These are the activations of a small neural network, seen along a few directions. Each row is one input.
In each table, some parts of the input vary, and every possible input appears once, in random order.
Descriptions start from the smaller parts, as in this example, which fits no table here: values(3) and (point or line(11) or (line(4) and ring(8))).
Shared parts are said once, and a part with two or three values counts as separate values.

Other details of the inputs vary at random and push rows far along three fixed directions, the same in every table; ignore that.

Table:
R1: [ 59  20  27  15 -38 -61  24  36 -49   0 -68 -70]
R2: [-29  24 -13   7 -19  20  -1  18  34 -19  49  38]
R3: [ 75  26  17 -10 -26 -50  10  21 -58  -7 -68 -36]
R4: [ 57  17  58 -34 -31 -24  -3  14 -17 -24 -82 -36]
R5: [ 16  67   7   5 -28 -30   7  29  12 -29   7 -14]
R6: [ 17 -97  46 -31 -33  -2  -4 -43  44  -2  -6  25]
R7: [ 11  47  26  27 -36 -13   1  59   5  -9   1 -43]
R8: [  3 -98  26 -14  -5  26   1 -37  13 -18  11  -5]
R9: [-37  24  -2  10   0  10 -17  -1  37  22  66  27]
R10: [-52  37 -68  24  46  32  26   8 -35  39  -6   0]
R11: [-34  64 -55 -15  28  -8  15  19 -44  16  -7  -6]
R12: [-3 21  4 38 25 15 10  1  8 -6 26 -9]
R13: [-44 -15 -10  40  -2  29  -3   5  36 -20  48  33]
R14: [  69 -123   -4   14   58    6  -41  -64  -49    1  -45   53]
R15: [-55  -1 -45 -22  34  50  -7 -25  30  38  22  21]
R16: [-46  59 -54 -14  10  47 -10 -18   4  21  -9   6]
R17: [ -8 -17   9  -6 -43  13  -7   3  28 -19  66  32]
R18: [-51  54 -72  -3  52  -2   4  12 -25  43  -1   5]
R19: [ 10 -62  23   6 -28 -25  -6 -25  62 -23  62  36]
R20: [ 20 -59 -15  31  83  63 -57 -51 -45 -10 -75  12]
R21: [ 29  33  25 -44  -4 -26  -8  29 -26 -22 -46 -57]
R22: [-17 -18  -9 -35 -53 -17  53  -2   5  11  50  10]
R23: [-25  69 -60   6  60  42 -36  -8  -8  42 -55  -6]
R24: [ -4 -49  10   8 -12  13 -26  -6  40   0  56  44]
R25: [ -5 -67  29  27 -37 -12  10 -23  42 -41  60  16]
R26: [ 27  42  37   3 -49 -49   0  63  44 -18   2 -21]
R27: [ 25  43  16   9  10 -18   6  22  28   8  22 -13]
R28: [-57  30   3  -9 -49   9  34   2  39  17   0 -26]
R29: [ 39  29  18 -34   6   3  -2  16 -23 -12 -55 -40]
R30: [-28   7  -9 -14 -50 -35  44  -1  25  39  14  14]
R31: [-47   1 -22  -4 -23 -30  40  12  -9  12  31 -26]
R32: [-25  49  -5   6  -1  20 -14   5   3   0  47  20]
R33: [ 8 58 -7 10 25 14 -1  6 -2 -7 21  6]
R34: [ 59 -14   7 -10  21 -33   5  18 -44  12 -52 -17]
R35: [-18  -4  35  21 -33  -3   7   8  22  -7  61  -8]
R36: [ 36 -82   6 -15  97  25 -66 -40 -37 -14 -55  15]
R37: [ 27 -90  39 -29 -59 -31  36 -39  -3 -14  16  39]
R38: [ 29 -18  36 -11  19 -18 -16  13 -29 -26 -58 -63]
R39: [-32  -9 -54  46  85  50  -8 -35 -56  28 -49  43]
Description of these inputs: values(3) and (ring(5) or (values(2) and line(4))).
The inputs of R29 and R8 match in every part but the values(3) part. If R16 is changed in the same way as R29 into R8, which row does it become?
> R20
A walk changes only the line(4) part. It starts at R30 and steps to R14. List the rest of the walk in order.
> R34, R18
Change only the values(2) part in R22. List by row number the other rows that result.
> R29

Table:
R40: [-18   6 -33  18  46  28 -10 -15 -31  26 -23  24]
R41: [ 55 -36  31  -5   5 -32  -9  -4 -32 -16 -26   0]
R42: [-55   1 -31  24  26  26  11 -11  12  17  31  17]
R43: [ 45 -50  45   0 -22  -4  -8 -21   9 -27   1  -2]
R44: [ 54 -52  34  23  28   5 -31  -8 -23 -15 -23  11]
R45: [-12  -7 -34  14  49  29  -4 -12  -5  16  -8  30]
R46: [ 11  50 -18  13  45   6  -3  17 -28  20 -48  -5]
R47: [  2 -25  16   0 -39 -10  10  -4  23  -5  61   9]
R48: [  6  85  15   8 -35 -29  22  54   8  -3 -23 -38]
R49: [-44  -1 -15  -1 -34  -5  17  -2  39  -4  71  29]
R50: [ 66 -53  43   3  -1 -24 -34  -2  -6 -27 -29 -11]
R51: [-57  -1  -6  -9 -55 -13  39  -7  56   8  68 -20]
R52: [-32   6 -35 -10  43  40 -10 -23   1  18   3  27]
R53: [-11 -54   3 -13 -28  -2   9 -32  14  -5  16   8]
R54: [-36   8 -12  -2 -24   1   2  -7  42  -1  38  13]
R55: [ 73 -62  54  14  12 -25 -29   5 -20 -38 -45   5]
R56: [-45   6 -24 -11 -23   4  13 -20  32  24  37  14]
R57: [ 37 -29  10  -9  11  -6  -4 -10  -1  -7 -25  -7]
R58: [ 20  10  20   2 -23 -18   9  12   1 -24   7  -3]
R59: [ -8  91 -22  -7 -15 -30  33  48   1  17  -5 -38]
R60: [ 14 -53 -16   3  62  46 -37 -28 -44  -8 -46  24]
R61: [ 21 -26  30 -17 -56 -47  28   6  -4 -18  11 -19]
R62: [ 16  82  -1  -6 -16 -39  19  42 -34  15 -34 -47]
R63: [ 24 -50  -7  34  72  32 -51 -19 -29  -6 -25  41]
R64: [ 31 -67  45  -9 -48 -36  20  -5   0 -18  -3  -5]
R65: [ 32 -55  53 -21 -38 -27  -9   0  22 -36   7  -2]
R66: [  6  81 -23   5   1 -16  12  44 -42   8 -43 -40]
R67: [-30  -5 -17   3  32  45 -18 -22   9  -8  11  35]
R68: [-38  24 -32  18  22  38   2 -16   4   8  43  32]
R69: [ -3  29  -7   4 -14 -17  -2  26   7   1  26  -6]
R70: [-43   7 -17  -2   9  46  -2 -19  23   6  40  24]
R71: [-50  15 -26  19   0  38  11 -12  27  17  48  33]
R72: [-37   8 -42   2  57  45 -20 -20 -27  15 -27  21]
R73: [-17 -45  -4 -15 -47   2  17 -22  22  -1  27   3]
R74: [-30  -4 -36  26  61  29  -8 -17 -21   3  14  16]
R75: [ 19 -48 -10   4  54  28 -25 -44 -16   1 -24  30]
R76: [-46  -2  -2  -9 -65   0  21  -9  64  15  82   3]
R77: [ 32  -8  27 -19 -35 -42  24  10   1  -9   9 -17]
R78: [ 28  66   2 -16  17 -15   2  44 -17   5 -60 -46]
R79: [ 23   3  25  -4   3   3 -18  13  -4  -6  -9 -16]
R80: [-24  44 -19   8  48  20 -10  15 -18   8 -27 -25]
R81: [ -2  80  -4 -19  -4 -19   4  39 -12  18 -39 -40]
R82: [  2  61  17 -29 -42 -35  23  40  -4  14 -25 -54]
R83: [ -2  61 -30  19  51   7 -14  17 -35  26 -52  -1]
R84: [ 52 -42  44   1  -9 -12 -15 -14   0 -38 -26  -3]
R85: [ 10  15  15 -10 -10 -11 -14  26   9  -6  -3 -19]
R86: [-25 -24 -11 -13 -21   4  10 -29  15  16  23  10]
R87: [-13 -41   5  -6 -49  -9  27  -4  13   2  25   5]
The inputs of R42 and R74 match in every part but one. If R64 is changed in the same way as R42 into R74, which row does it become?
> R61
The inputs of R41 and R81 match in every part but one. If R49 is changed in the same way as R41 into R81, which row does it become?
> R65
Describe the family of inputs behind these rows.
> line(4) and (point or ring(5) or line(6))
Change only the ring(5) part in R44. List by row number the other rows that result.
> R48, R55, R63, R71
Change only the line(4) part in R70. List by row number the other rows that result.
> R43, R68, R71
Change only the line(4) part in R52. List by row number the other rows that result.
> R46, R75, R77
Change only the line(6) part in R57. List by row number the other rows that result.
> R53, R56, R73, R75, R86
